X =
[[2724, 7818, 2882, 1649, 2820, 6204, 9234, 2630, 7460, 2968, 5284, 6488, 6548, 3457, 5711],
 [4281, 1705, 8796, 8019, 3616, 2072, 6967, 2201, 5502, 8303, 6470, 1766, 7975, 5214, 4533]]
Indices start at 1.
row 1 col 1 = 2724
row 2 col 8 = 2201
row 1 col 8 = 2630
row 1 col 13 = 6548
row 1 col 9 = 7460
row 2 col 13 = 7975
row 1 col 11 = 5284
row 2 col 10 = 8303
row 2 col 9 = 5502
row 1 col 2 = 7818
row 2 col 1 = 4281
row 1 col 7 = 9234
row 2 col 15 = 4533
row 1 col 5 = 2820

grid =
[[-0.37  0.44 -0.34 -0.02  0.01 -0.12 -0.09 -0.17  0.09  0.22]
 [ 0.15  0.12  0.06  0.13  0.17 -0.18  0.04 -0.34 -0.17 -0.33]
 [ 0.12  0.31  0.06  0.27  0.11  0.15 -0.12 -0.30 -0.27  0.01]
 [ 1.40  0.50 -0.73  0.18 -0.07 -1.07  0.06 -0.44 -0.37  0.50]
 [ 0.15 -1.07 -6.50 -0.73  2.85 -2.17  0.90 -1.26 -1.70  2.31]
 [-0.46  0.24 -0.32 -0.34  0.42  0.26 -0.05 -0.43  0.42 -0.12]
 [-0.22  0.24 -0.04  0.71  0.02  0.28  0.17 -0.16 -0.34  0.14]
 [-0.46 -0.26 -0.10 -0.04  0.11 -0.09 -0.01  0.42  0.47 -0.31]
 [ 0.01 -0.33  0.22 -0.04  0.12 -0.09 -0.18 -0.16 -0.18 -0.04]
 [ 0.19 -0.35  0.27 -0.02  0.10 -0.04 -0.11 -0.05 -0.14 -0.15]
 [-0.51 -0.19 -0.18 -0.06  0.02  0.28  0.04  0.16  0.51 -0.08]
 [-1.62  0.44 -4.46  0.21  1.41 -2.76 -0.26  2.04  1.28  0.44]]
Indices start at 1.
row 1 col 1 -> -0.37
row 5 col 5 -> 2.85
row 11 col 4 -> -0.06
row 9 col 2 -> -0.33
row 4 col 3 -> -0.73
row 2 col 6 -> -0.18
row 7 col 2 -> 0.24
row 4 col 2 -> 0.50
row 11 col 10 -> -0.08
row 11 col 6 -> 0.28
row 2 col 10 -> -0.33
row 5 col 6 -> -2.17
row 8 col 5 -> 0.11
row 11 col 3 -> -0.18
row 8 col 6 -> -0.09
row 4 col 4 -> 0.18
row 3 col 4 -> 0.27
row 6 col 3 -> -0.32
row 3 col 3 -> 0.06
row 5 col 10 -> 2.31
row 3 col 1 -> 0.12
row 9 col 6 -> -0.09
row 11 col 9 -> 0.51
row 6 col 4 -> -0.34
row 2 col 8 -> -0.34
row 5 col 9 -> -1.70
row 5 col 3 -> -6.50
row 8 col 10 -> -0.31
row 2 col 1 -> 0.15
row 12 col 6 -> -2.76
row 10 col 10 -> -0.15
row 5 col 1 -> 0.15
row 8 col 3 -> -0.10
row 6 col 1 -> -0.46

A =
array([[2897, 6332, 7174, 7683, 3960, 8577, 5229, 6262, 4011, 3945, 4618,
        4014, 5530, 9022, 5830, 3085],
       [1309, 6806, 5694, 8130, 3959, 8182, 5192, 6528, 4016, 4431, 4725,
        4311, 5503, 8248, 4983, 2534],
       [1227, 6674, 6199, 8740, 4276, 7517, 5654, 6177, 4661, 4726, 4961,
        4338, 5577, 7937, 4807, 2565],
       [1822, 6286, 7202, 7784, 4097, 7547, 5178, 7148, 4873, 4298, 4621,
        3077, 5493, 8472, 4524, 2384],
       [2177, 6796, 6109, 7346, 4671, 8207, 4746, 6994, 4669, 4012, 5652,
        3803, 4081, 7921, 4332, 2443],
       [1246, 6583, 6142, 7033, 4897, 8175, 5260, 6662, 4971, 3843, 4930,
        3996, 5787, 8105, 4766, 3349],
       [1500, 6935, 6361, 8633, 4081, 7034, 5653, 6021, 3773, 3960, 4536,
        4593, 5863, 8554, 4351, 3026],
       [1639, 6196, 6663, 7049, 4799, 7254, 5806, 6828, 5266, 3459, 4199,
        4095, 5106, 8754, 5371, 2499],
       [1595, 6104, 6022, 8159, 4304, 7290, 4567, 6110, 4552, 4161, 5022,
        4463, 5138, 8275, 3946, 2709],
       [1820, 5998, 6165, 8209, 4203, 7503, 6401, 7573, 4553, 3973, 4928,
        4032, 5619, 8431, 4636, 2764]])
Rows and columns are counted from 1.
row 1 col 1 = 2897
row 10 col 4 = 8209
row 4 col 13 = 5493
row 4 col 14 = 8472
row 4 col 5 = 4097
row 9 col 13 = 5138
row 5 col 5 = 4671
row 7 col 3 = 6361
row 9 col 14 = 8275
row 7 col 16 = 3026
row 10 col 7 = 6401
row 1 col 5 = 3960
row 7 col 8 = 6021
row 4 col 3 = 7202
row 4 col 9 = 4873
row 3 col 11 = 4961
row 2 col 8 = 6528
row 6 col 6 = 8175
row 9 col 16 = 2709
row 8 col 7 = 5806
row 1 col 2 = 6332
row 2 col 4 = 8130
row 4 col 8 = 7148
row 7 col 10 = 3960
row 8 col 15 = 5371
row 9 col 7 = 4567
row 1 col 3 = 7174
row 2 col 13 = 5503
row 6 col 9 = 4971
row 4 col 12 = 3077
row 4 col 10 = 4298
row 7 col 6 = 7034
row 1 col 16 = 3085
row 10 col 8 = 7573
row 4 col 7 = 5178
row 3 col 6 = 7517
row 9 col 9 = 4552
